Each row below is a small network's average activation on inputs in which a field has the value named, seen along a few directions.
Related values have similar rows: they may be neighbours, one step apart, or belong to one group.
Strong random noise was added to every row along 2 fixed directions; ignore it. To show where, here is one row again and again, with new noise each time:
[-170   93  843 -126  786 -545 -689 -639  145 -381  164  309]
[ 140  -87  397  132  152 -633   -4 -486  399 -142   66  -10]
[ -53  142  148  -37  222  178  134  -47 -391 -220  -51  279]
[ 187  -28  -51  164 -178  -98  508  -75  -21  -55  -78    7]


Field Zapon:
e1: [ -19   36 -175  -85  107   96 -286   34   73   23  -47   13]
e14: [ -94 -184  305   68  -63 -305 -379  -44  313   40  206 -218]
e2: [ 111  -13  -66  177 -275  156  514  112 -204   13  -29   21]
e10: [  46  -11   80   26   86 -229  176 -226  153 -151  -34   59]
e3: [ -46 -111  232 -190  223 -504 -651 -192  551  174   68 -233]
e8: [  75  -89 -290  126 -318   19  462   74  120    3  -66  -29]
e11: [  44 -135   16   40 -226  143  -96  183    5  204  102 -228]
e13: [ -57   90  189   94  141  -95   96 -122 -184 -232  -19  221]
e6: [-135   31   48 -264  212   67 -540   68   47  212   20 -146]
e12: [ 105  -23 -191   82 -148   44  -60   49  193   96  -15 -133]
e5: [ -73   77 -142  -83   81  133 -174   69 -101  -16   72   62]
e7: [ 174  -90 -455   89 -544   65  322  366  129  436  -98 -435]
e4: [ 259 -196 -782  167 -766   82  744  248  278  310 -201 -277]
e9: [ -99  117   11  -42  124  334   59  129 -359 -104   46  215]
The values of Zapon form 4 separate groups.
Q: Which other values are in the same group as e4? Give them in the order they are listed.
A: e1, e12, e5
Q: Which other values are in the same group as e11? Give them in the order they are listed.
A: e14
Q: Which other values are in the same group as e6? Give them in the order they are listed.
A: e3, e7

Field Gam:
u12: [-179  215  -86 -114  499  -24 -398  -39   24 -230  -29  299]
u9: [-211   67  322 -304  528   37 -731  -39  -16  -60  114   60]
u2: [-127  -79  225 -184  105  -78 -227  123  -63   84   76  -18]
u13: [ -57  106 -248  -71   45  178  -89   -2 -152   26 -141  133]
u11: [  15 -139  265   84 -159  -38  289  -64  -91 -131   96   43]
u14: [ -33  230   17  213 -216  675  534  220 -763  -94   -4  254]
u3: [ -26 -101  309   -3  102  -18 -470   88  295  177  238 -375]
u8: [  55  -55  359  259    4 -313  143 -234  -15 -214   73  127]
u6: [-112  329 -696 -263  -80  941  278  411 -696   36 -229  252]
u7: [-108   84 -180  -38   69   80  413   60 -347 -193 -161  278]
u5: [  78  103 -516  -42 -131   -1   96  -60  150  -12 -127    9]
u4: [ 176 -235  139  121 -318 -193  -29  -85  279  280   68 -349]
u1: [-333   18  371 -335  546  309 -794  263 -201  -40  159   95]
u10: [-133  194  430 -161  595 -238 -440 -403  -84 -299  -62  338]
The values of Gam form 4 separate groups.
Q: Which other values are in the same group as u10? Give them in the order they are listed.
A: u7
Q: Which other values are in the same group as u12? Give them in the order they are listed.
A: u13, u6, u5
Q: Which other values are in the same group as u8? Give them in the order they are listed.
A: u11, u14
